A small network was shown many inputs. Here are its activations along a few directions, one row for each input.
In each table, some parts of the input vary, and every possible input appears once, in random order.
A made-up example of a description, with smaller parts first: ring(5) and (point or (values(2) and line(4)) or line(9)).
Shared parts are said once, and a part with two or three values counts as separate values.
In the rows, 128 means zero.

Other details of the inputs vary at random and push rows far along three fixed directions, the same in every table; ignore that.

Table:
row 1: [129 137 134 128 137 144 134 111 111 144 112]
row 2: [151 110 158 128 111 112  98 109 147 103 144]
row 3: [135 128 121 123 134 141 152 135 107 126 111]
row 4: [142 139 114 121 145 135 150 127 116 123 125]
row 5: [118 133 129 135 148 115 174 115 120 124 128]
row 6: [ 91 107  86  98  99 151 138 154 152 181 160]
row 7: [142 137 135 131 147 127 140 120 110 146 122]
row 8: [114 145 129 134 142 124 169 101 114 114 127]
row 9: [106 134 124 134 136 122 167 107 113 123 125]
row 10: [ 93 167 144 188 135 102  35 189 178  81  99]
row 11: [132 147 125 115 144 136 132 115 101 131 120]
row 12: [132 131 128 118 144 130 136 125  97 136 112]
row 13: [132 146 134 117 136 147 135 111 120 141 117]
row 14: [137 143 114 130 136 138 146 114 112 126 123]
row 15: [142 103 157 122  97 112  95 122 140 102 124]
row 16: [146 132 117 132 143 129 153 124 114 131 119]
row 17: [140 144 136 129 149 134 137 113 119 144 125]
row 18: [141 136 128 123 148 123 138 120 109 143 118]
row 19: [143 144 122 118 135 141 154 131 125 125 119]
row 20: [118 142 127 131 148 118 172 109 123 122 133]
row 21: [149 101 160 132 110 109  97 117 145 106 139]
row 22: [103 110  84  92 116 141 142 161 151 174 176]
row 23: [129 139 133 120 134 146 134 113 115 142 106]
row 24: [106 109  86 109 116 138 143 148 152 185 184]
row 25: [130 143 132 112 129 141 137 120 105 135 105]
row 26: [141 146 137 118 146 140 138 117 126 140 116]
row 27: [138 128 117 136 138 132 149 124 107 131 114]
row 28: [ 97 103  97  84 118 132 128 163 143 191 173]
row 29: [154 114 144 125 100 117 112 122 156  86 134]
row 30: [ 42 161  75 164 140 135  79 238 189 162 143]
row 31: [ 91 103 100  89 108 139 128 162 141 193 162]
row 32: [131 131 132 113 138 135 137 130 102 139 111]
row 33: [145 140 127 134 144 144 153 119 128 131 123]
row 34: [131 137 117 123 130 143 147 126 105 121 109]
row 35: [146  99 149 130 107 100  95 112 125 101 131]
row 36: [132 136 122 130 129 152 148 117 121 130 107]
row 37: [108 127 128 137 141 118 169 116 115 127 125]
row 38: [145 138 127 124 136 141 156 131 127 130 108]
row 39: [108  70 123  97  80 112  85 151 183 158 192]
row 40: [ 81 192 102 198 178 125  83 206 147 106  90]
row 41: [142 117 150 115 103 112  92 114 129  90 135]
row 42: [134 131 138 121 138 142 139 120 115 145 107]
row 43: [117 137 143 124 154 110 162 107 113 133 126]
row 44: [146 143 115 131 145 131 150 120 118 127 123]
row 45: [142 141 139 114 140 135 142 125 120 141 108]
row 46: [140 106 145 121 103 107  91 109 119  90 130]
row 47: [151 112 146 123 111  99  95 110 138 100 145]
row 48: [100 103  94  89 125 129 128 156 137 188 173]
row 49: [116  97 159 129 109  86 118 104 132  98 145]
row 50: [ 79 194 121 203 181 125  73 191 151 129  92]
row 51: [141 150 136 112 141 137 139 121 125 138 113]
row 52: [143 131 116 124 144 132 153 132 111 125 119]
row 53: [ 95 105  85 115 107 143 137 145 140 184 171]
row 54: [ 81 194 112 193 180 117  72 191 144 125  92]
row 55: [149  94 148 147 102 116 112 114 136  93 133]
row 56: [140 134 138 131 148 132 139 120 116 147 121]
row 57: [ 92 112  82  94 108 147 136 157 146 173 175]
row 58: [155 101 148 134 103 117 112 122 153  90 131]
row 59: [142 102 144 143  97 123 106 111 140  90 131]
row 60: [137 131 125 124 130 143 154 134 112 127 107]
row 61: [143 116 150 133 104 110  93 104 132 102 146]
row 62: [109  83 120  87  77 109  85 152 178 147 194]
row 63: [134 129 139 130 142 140 139 118 111 146 112]
row 64: [141 106 154 137 103 113  94 101 129 101 131]
row 65: [142 146 133 126 147 130 138 114 113 144 128]
row 66: [137 131 126 125 129 145 154 129 120 131 105]
row 67: [143 136 124 121 135 139 156 138 121 128 113]
row 68: [136 147 122 120 127 150 150 120 125 127 114]
row 69: [ 88 112  97  90 105 145 124 148 146 192 158]
row 70: [128 140 128 112 135 138 134 120  99 133 108]
row 71: [149  97 145 146 100 110 111 117 131  94 136]
row 72: [133 136 112 135 134 136 145 116 106 127 112]
row 73: [141 113 154 130 105 119  94 105 141 102 141]
row 74: [115  66 114 118  81 113 101 147 178 145 196]
row 75: [115 144 140 121 153 112 159 103 118 132 133]
row 76: [134 133 123 141 133 146 149 112 111 131 115]
row 77: [137 141 123 138 136 147 148 111 118 130 125]
row 78: [146 133 124 138 141 133 155 123 115 136 123]
row 79: [135 132 135 133 141 131 138 118 103 147 117]
row 80: [142 109 142 129  90 119 107 122 136  80 123]
row 81: [ 94 159 135 214 141 109  47 192 183  73 106]
row 82: [142 104 133 131  99 113 104 117 126  79 130]
row 83: [139 107 142 128 102 104  91 106 125 100 132]
row 84: [145 140 125 138 144 140 152 117 124 131 126]
row 85: [146  97 160 138 107 110  98 109 130 104 133]
row 86: [141 108 151 136 101 108  93 104 125 102 135]
row 87: [115 115 156 127 112  93 113  96 136  91 150]
row 88: [139 126 129 139 137 146 153 122 116 133 111]
row 89: [151 102 141 127 104 109 111 133 140  83 135]
row 90: [133 151 133 110 133 142 137 119 111 133 114]
row 91: [137 145 124 128 133 153 149 115 125 127 115]
row 92: [141 141 137 112 141 133 142 131 114 138 110]
row 93: [104  98  93 110 117 144 145 155 158 187 173]
row 94: [102 140 135 127 144 116 152 103 107 132 121]
row 95: [140 146 132 108 146 133 138 124 111 132 119]
row 96: [ 85 192 109 210 173 126  87 196 151 116  95]
row 97: [139 144 127 112 150 129 136 121 109 133 123]
row 98: [135 126 116 128 139 136 149 131 103 126 113]
row 99: [145 142 125 125 139 146 153 121 133 130 118]
row 100: [148  97 148 136  98 121 111 120 144  91 124]
Description of these inputs: values(2) and ring(5) and (point or ring(9)).
The inputs of row 63 and row 88 match in every part but the values(2) part. If row 51 is changed in the same way as row 63 into row 88, which row does it become?
Answer: row 29
The inputs of row 18 and row 16 match in every part but the values(2) part. If row 79 is changed in the same way as row 18 into row 16, which row does it become?
Answer: row 71
Which other rows agree with row 97 in the values(2) part and the ring(5) part? List them by row number.
Answer: row 2, row 17, row 26, row 47, row 51, row 62, row 65, row 75, row 95
Which other rows agree with row 61 in the values(2) part and the ring(5) part? List them by row number.
Answer: row 10, row 11, row 13, row 41, row 50, row 54, row 73, row 87, row 90
Change only the ring(9) part in row 83. List by row number the other rows that result.
Answer: row 1, row 23, row 25, row 46, row 64, row 69, row 70, row 86
Change only the ring(5) part in row 88. List by row number the other rows that result.
Answer: row 33, row 59, row 81, row 93
Change only the values(2) part in row 20. List by row number the other rows that result.
Answer: row 75
Change only the values(2) part in row 32. List by row number the other rows that result.
Answer: row 3

Table:
row 101: [137 112 135 123 112 124 118 120 130 122 137]
row 102: [140 114 132 125 115 125 121 124 136 121 137]
row 103: [125 139 110 120 140 145 151 134 124 153 127]
row 104: [116 159 138 168 147 115  89 161 143 102 101]
row 105: [139 119 136 124 118 122 117 122 136 121 135]
row 106: [123 136 112 119 142 143 145 133 122 161 129]
row 107: [134 118 138 120 116 125 116 122 132 120 135]
row 108: [109 138 114 120 148 129 158 128 116 152 133]
row 109: [138 115 128 124 114 126 123 125 136 117 137]
row 110: [117 159 134 177 151 118  92 167 149 103  99]
row 111: [135 115 132 122 112 125 120 122 128 116 134]
row 112: [134 113 134 123 113 124 121 125 136 121 136]
row 113: [108 135 111 123 146 130 159 133 121 153 137]
row 114: [138 113 134 124 115 124 117 121 132 123 138]
row 115: [133 113 129 125 112 125 122 125 131 116 132]
row 116: [123 115 135 127 124 108 126 120 132 121 144]
row 117: [133 114 131 121 112 125 123 126 136 117 135]
row 118: [138 119 134 121 118 123 117 120 130 120 134]
row 119: [134 115 131 123 115 128 123 126 137 117 135]
row 120: [ 99 183 114 168 174 136 120 174 125 134  83]
row 121: [134 111 132 125 113 125 120 124 132 122 134]
row 122: [123 139 111 118 138 145 153 134 123 154 128]
row 123: [137 113 133 124 111 124 122 123 132 121 134]
row 124: [116 139 112 114 139 144 148 135 120 156 126]
row 125: [121 135 108 121 137 147 152 135 119 154 127]
row 126: [112 156 130 175 145 117  94 167 144  97  96]
row 127: [120 141 113 116 141 143 143 134 122 161 129]
row 128: [118 139 113 116 139 142 144 133 116 159 124]
row 129: [120 116 132 127 116 116 128 113 132 118 144]
row 130: [122 121 136 130 121 115 124 111 129 119 139]
row 131: [120 119 135 126 126 109 125 121 129 121 142]
row 132: [124 117 137 132 121 115 125 110 131 120 141]
row 133: [109 136 113 128 143 137 157 124 122 159 136]
row 134: [135 113 135 123 114 123 116 120 129 122 132]
row 135: [119 141 112 115 139 144 148 135 122 157 129]
row 136: [137 116 134 121 115 124 117 120 128 121 137]
row 137: [137 114 128 126 114 127 123 125 133 117 137]
row 138: [139 118 138 122 116 123 119 120 134 122 136]
row 139: [115 153 131 176 147 119  91 167 146 104 104]
row 140: [131 120 137 121 117 122 116 124 130 120 131]
row 141: [116 156 139 172 151 118  89 162 145 103  98]
row 142: [122 114 133 130 123 110 130 123 134 121 145]
row 143: [121 137 115 118 139 142 145 132 117 160 124]
row 144: [121 138 117 117 142 143 147 132 119 160 125]
row 145: [123 138 114 120 140 145 150 135 124 159 129]
row 146: [135 114 129 121 113 125 119 124 131 119 139]
row 147: [137 118 131 122 116 124 120 123 133 117 135]
row 148: [120 115 128 131 117 118 131 117 136 120 145]
row 149: [227 175 188 141 169 148 197  35  37  59  32]
row 150: [137 114 136 124 115 127 122 123 136 121 136]
row 151: [133 116 135 122 115 123 116 121 126 120 130]
row 152: [119 139 113 116 140 146 148 134 121 155 126]
row 153: [119 136 111 116 138 144 148 132 114 154 123]
row 154: [134 115 135 121 113 124 117 121 127 121 136]
row 155: [136 118 131 119 114 124 120 123 135 119 137]
The inputs of row 134 and row 121 match in every part but one. If row 143 is changed in the same way as row 134 into row 121, which row does it become?
Answer: row 123
The inputs of row 155 and row 103 match in every part but one. If row 111 is changed in the same way as row 155 into row 103, which row does it become?
Answer: row 125
What is each input in this table made of?
Answer: ring(5) and (values(2) or ring(9))
Change only the ring(9) part in row 107. List by row number the other rows that result.
Answer: row 104, row 118, row 127, row 128, row 136, row 140, row 151, row 154
Change only the values(2) part in row 131. List by row number the other rows that result.
Answer: row 130
Change only the values(2) part in row 133. List by row number the other rows that result.
Answer: row 142
Change only the ring(5) part in row 136. List by row number the other rows that result.
Answer: row 114, row 137, row 139, row 146
